A small network was trained on made-up records. Each row is its average activation on records with the value named, seen along a few directions.
Values that are neighbours, or in one group, have similar rows; names and order tell nothing.
In the rows, zero is written as 128.

Other fields vary at random and push rows far along two fixed directions, the same in every table; ignore that.

Field KITUT:
ses: [114  94 140 110 147 143 183  87 165 139 125  94 168 184 136 122 105 124
 163 123 166]
kerek: [142 152  80 181  86  93  53 173  73 117 124 163  83  10 117 149 156 120
  90 158  82]
tib: [ 96  90 108 152 135 131 221 115 131  97  82  88 172 247 107 157 136  91
 135 178 163]
dafo: [127 117 140 110 127 137 127 129 128 142 188 153 123  95 138 104 104 143
 150  97 122]
dovo: [121 109  93 190 103 111 102 155  83  96  96 143 113  72 110 143 137 110
 122 215 114]
disir: [133 111 137  99 118 134 141 113 128 130 151 133 123  97 144 115 104 141
 153  99 119]
gepe: [127 119 117 160 102 121 131 128  90 102 125 145 104  73 126 133 135 123
 124 149 116]
fep: [110 125  64 176 145 130 145 160 113  98  40  90 171 241 115 194 133  89
  92 214 134]
midu: [136 141 134 108 137 144  89 135 124 137 155 159 123 114 149 106 119 141
 145 103 106]
fuvi: [133 137 157  91 152 140 166 107 169 139 108 103 139 194 133 136 131 137
 106  81 146]
tagu: [143 161 161 126 113 117 100 137 129 143 194 167  94  74 109  91 146 151
 113  76 112]
gume: [132 156 201  59 148 147 138  87 196 166 163 110 133 161 121  90 128 156
 131  41 158]
sud: [131 124  82 144 132 120  89 154  91 120  84 128 119 116 159 166 118 109
 128 169 104]
bav: [143 137 149  95 145 137  96 127 145 150 146 135 121 108 149 109 116 144
 145 111 133]
zuto: [132 146 158 120 130 115 140 112 155 146 141 110 132 134 107 105 151 141
 122 106 145]
Each value of KITUT is a pair of two hidden parts, and every pair occurs once (3 first parts, 5 second parts).
- dovo and zuto share the first part; dovo and tib share the second. Which value has the first part of tib and the second part of zuto? => tagu
- ses and gume share the first part; ses and disir share the second. Which value has the first part of disir and the second part of gume? => fuvi

Field NABA:
dalu: [148 132 154 114 114 118 108 114 125 142 166 144 100  50 136  96 120 154
 146  96 118]
poger: [132 139 116 133 132 125  92 154 128 130 130 141 130 123 127 126 124 127
 123 149 116]
mimad: [124 120 155 101 142 144 139 111 152 136 144 127 145 162 133 108 112 130
 156 111 141]
rok: [129 129 113 143 104 120 125 144 106 109 132 150 111  97 120 137 139 119
 114 133 110]
nedav: [123 105  95 155 121 118 140 139  93 112 113 130 134 129 128 153 121 115
 126 156 118]
gufe: [125 122 106 155 114 118  91 153 104 124 149 156 111  65 126 117 128 128
 137 162 113]
dus: [135 139 173 106 120 126 137 101 152 137 152 135 106  93 127  95 142 143
 133  84 135]
dufug: [116 129 126 153 124 126 129 142 114 119 133 132 126 122 113 129 142 117
 122 161 135]
zufe: [121 142 124 137 122 121 107 147 131 129 137 138 136 114 112 122 143 123
 111 141 120]
rofiz: [132 125 110 131 147 128 131 133 129 130  83  98 138 164 136 155 126 128
 117 155 140]
feku: [124 114 112 123 137 147 149 126 124 120 116 124 142 157 146 143 114 124
 132 130 127]
naket: [122 116  97 146 128 117 106 141 107 115  86 123 129 107 146 155 116 110
 124 178 119]
bezep: [139 149 158  82 134 147 124 115 142 148 166 135 122 134 136 107 124 152
 136  58 121]
bisa: [130 132 160 104 139 139 160  92 173 147 123  96 132 167 116 123 132 142
 122  84 159]
mufop: [121 125 120 137 143 127 180 108 141 122  90  93 159 236 120 155 138 108
 121 121 148]
Each value of NABA is a pair of two hidden parts, and every pair occurs once (3 first parts, 5 second parts).
- rok and nedav share the first part; rok and dus share the second. Which value has the first part of dus and the second part of nedav? => dalu
- bisa and rofiz share the first part; bisa and zufe share the second. Which value has the first part of zufe and the second part of rofiz? => poger
